These are the activations of a small neural network, seen along a few directions. Each row is one input.
In each table, some parts of the input vary, and every possible input appears once, in random order.
Descriptions start from the smaller parts, as in this example, which fits no table here: line(4) and (point or line(11) or (values(3) and ring(5))).
Shared parts are said once, and a part with two or three values counts as separate values.
(in the rows, 128 means zero)

A family of inputs:
row 1: 219 96 109 124 186 107 108 193 83 133 146 19
row 2: 194 115 192 123 188 81 111 231 79 140 166 108
row 3: 122 134 102 176 106 76 90 9 131 80 47 185
row 4: 106 127 102 158 141 57 122 20 146 126 73 181
row 5: 89 135 93 75 136 199 190 104 150 143 131 186
row 6: 85 142 81 78 119 168 191 115 177 169 157 187
row 7: 243 164 133 146 122 148 61 147 67 128 147 40
row 8: 114 124 127 197 115 64 135 15 121 68 23 172
row 9: 214 188 218 144 121 121 71 180 66 135 159 114
row 10: 48 111 126 120 67 127 122 148 184 154 146 143
row 11: 40 87 147 123 92 101 149 155 172 125 137 111
row 12: 48 126 142 108 98 187 107 109 160 135 118 170
row 13: 102 113 92 177 158 98 143 6 162 121 80 190
row 14: 90 125 80 82 96 142 204 142 177 162 162 157
row 15: 233 134 110 139 156 127 96 181 79 129 132 9
row 16: 81 120 67 104 156 214 190 99 147 85 111 152
row 17: 184 159 220 129 161 101 89 206 72 140 170 124
row 18: 242 185 179 146 110 141 59 160 65 129 144 71
row 19: 194 100 149 123 190 82 120 226 82 138 168 64
row 20: 50 124 136 114 71 154 115 122 181 156 140 175
row 21: 79 103 96 85 118 120 228 145 170 141 159 121
row 22: 40 102 115 143 109 202 114 102 146 78 101 138
What do these inputs look like to the network?
> line(4) or ring(8) or (values(2) and line(5))
Start at row 8 and move only the line(4) part, one step at a time. The first step leads to row 3. Which rows follow, in order?
> row 4, row 13
Which other rows does row 11 become when the values(2) part takes its other values? List them by row number.
> row 21
Start at row 2 and move only the ring(8) part, one step at a time. The first step leads to row 19. Which rows follow, in order?
> row 1, row 15, row 7, row 18, row 9, row 17

A family of inputs:
row 23: 112 93 123 114 100 162 95 173 144 167 145 82
row 24: 46 122 148 164 109 153 125 82 136 77 104 163
row 25: 53 122 130 115 106 196 139 125 141 89 133 121
row 26: 194 142 119 108 187 142 109 177 89 130 148 127
row 27: 49 88 137 134 121 64 134 158 199 173 143 165
row 28: 60 107 95 133 87 183 104 126 165 147 136 110
row 29: 107 113 66 157 137 100 164 42 140 104 96 118
row 30: 172 109 109 73 171 188 153 147 120 143 139 122
row 31: 35 102 168 112 137 81 169 162 161 118 130 169
row 32: 184 174 147 110 98 133 115 182 96 150 168 122
row 33: 105 113 34 124 134 160 182 87 153 109 118 80
row 34: 172 138 221 168 149 116 84 178 86 98 128 79
row 35: 97 105 125 98 193 94 188 138 161 159 146 209
row 36: 102 176 129 133 73 152 149 55 148 135 136 188
row 37: 96 86 85 111 163 37 218 125 176 141 122 129
row 38: 197 115 78 132 161 82 139 176 96 109 131 55
row 39: 142 125 175 119 132 119 91 216 85 86 145 95
row 40: 216 194 200 135 115 115 101 153 86 158 179 106
row 41: 180 131 187 174 129 98 47 173 110 160 151 70
row 42: 222 162 177 144 213 117 93 147 78 141 156 111
row 43: 158 124 81 146 132 60 119 47 112 81 55 125
row 44: 112 113 136 167 81 101 54 83 140 130 72 153
row 45: 96 134 165 148 101 115 87 89 107 74 56 157
row 46: 107 126 79 109 164 214 161 100 137 128 131 153
row 47: 161 87 69 108 148 132 179 145 121 129 122 55
row 48: 105 99 159 93 115 175 133 179 116 101 135 92
row 49: 144 181 139 137 70 120 105 72 106 133 91 197
row 50: 149 121 137 139 115 110 60 210 127 142 151 85
row 51: 101 164 110 92 68 201 159 109 143 146 163 147
row 52: 160 137 115 142 157 134 104 58 109 104 64 199
row 53: 91 139 150 95 100 86 200 142 170 184 160 201
row 54: 227 141 136 160 183 61 124 137 91 118 129 31
row 55: 155 136 131 91 83 183 161 170 115 168 164 129
row 56: 63 127 120 152 86 128 87 69 176 131 123 144
row 57: 111 133 98 142 162 168 146 47 138 117 112 193
What do these inputs look like to the network?
> values(5) and (point or line(6))
Which other rows does row 32 become when the values(5) part takes its other values? List them by row number.
> row 26, row 38, row 39, row 50

A family of inputs:
row 58: 178 163 158 73 76 145 90 174 110 176 171 114
row 59: 59 118 81 77 113 186 183 133 166 129 163 124
row 60: 150 92 89 163 183 38 135 92 127 102 81 99
row 61: 104 142 97 112 131 101 186 41 147 142 110 213
row 62: 94 110 109 134 155 46 196 132 158 153 130 193
row 63: 61 60 50 124 88 187 146 119 184 157 113 141
row 64: 49 72 80 84 127 167 175 108 167 127 149 120
row 65: 197 148 137 130 136 109 99 184 98 153 179 46
row 66: 160 151 123 71 227 162 122 190 101 123 153 154
row 67: 166 154 136 175 107 166 76 19 99 85 64 131
row 68: 83 114 182 134 111 64 140 192 165 127 137 163
row 69: 199 164 140 124 201 156 145 162 97 127 157 107
row 70: 132 139 189 185 98 144 47 118 98 90 60 105
row 71: 103 178 153 146 76 163 137 66 130 134 112 227
row 72: 215 141 140 145 157 135 125 162 86 131 170 57
row 73: 162 129 78 150 162 101 122 5 125 93 69 126
row 74: 61 122 85 96 88 187 150 167 157 89 163 97
row 75: 68 141 207 147 73 139 90 146 129 135 128 206
row 76: 186 132 161 119 111 111 106 193 100 192 175 68
row 77: 134 91 163 169 139 53 89 157 115 96 78 67
What do these inputs look like to the network?
> line(4) or line(6) or (values(2) and ring(5))
Which other rows does row 60 become when the ring(5) part takes its other values? List them by row number.
> row 67, row 70, row 73, row 77

A family of inputs:
row 78: 137 124 112 97 165 133 169 165 128 139 160 122
row 79: 26 118 141 107 85 140 144 131 182 151 143 175
row 80: 89 112 66 101 120 190 192 104 155 130 130 148
row 81: 150 102 104 108 153 143 156 175 130 131 150 81
row 82: 171 128 146 160 136 104 90 112 103 107 97 98
row 83: 161 123 95 125 161 90 154 115 113 127 112 112
row 84: 142 106 100 105 156 136 158 164 118 138 164 100
row 85: 42 131 159 137 73 117 112 97 161 126 108 192
row 86: 107 120 52 124 132 151 170 53 144 113 91 147
row 87: 154 141 179 136 99 126 83 149 109 126 127 126
row 88: 168 106 97 133 163 104 135 126 120 115 113 90
row 89: 161 133 142 162 147 100 100 106 95 114 98 119
row 90: 59 97 79 125 136 93 167 68 172 118 97 169
row 91: 159 128 100 133 176 96 148 116 124 119 120 128
row 92: 127 152 159 106 131 146 116 176 126 153 171 137
row 93: 147 158 177 140 101 117 90 148 105 136 131 142
row 94: 160 146 148 155 154 97 105 101 105 120 103 143
row 95: 148 107 104 104 152 142 156 172 126 131 153 83
row 96: 147 146 175 144 106 129 77 149 105 117 134 112
row 97: 137 137 152 119 112 147 115 178 128 155 174 105
row 98: 60 117 130 159 112 92 129 55 161 114 84 185
row 99: 148 158 187 141 114 125 89 140 114 121 141 154
row 100: 169 126 146 167 143 107 93 110 103 111 98 109
row 101: 137 136 157 114 115 152 107 186 130 142 170 87
row 102: 151 146 171 142 103 130 76 153 101 121 127 104
row 103: 138 129 159 115 113 154 111 191 131 151 161 96
row 104: 38 94 92 108 124 130 194 121 181 136 134 167
row 105: 162 148 143 158 141 89 107 97 103 119 110 127
row 106: 110 135 103 156 110 154 126 39 133 107 79 169
row 107: 93 150 133 131 70 178 110 80 134 119 105 172
row 108: 75 137 114 104 86 202 138 112 155 140 144 161
row 109: 141 117 110 97 153 129 167 167 124 145 159 115
row 110: 164 116 93 128 165 95 138 119 114 117 118 99
row 111: 138 137 164 97 107 141 123 177 132 160 164 123
row 112: 167 117 92 144 164 104 135 128 115 112 112 83
What do these inputs look like to the network?
> ring(5) and (values(2) or line(5))
Which other rows does row 81 become when the line(5) part takes its other values? List them by row number.
> row 78, row 84, row 95, row 109
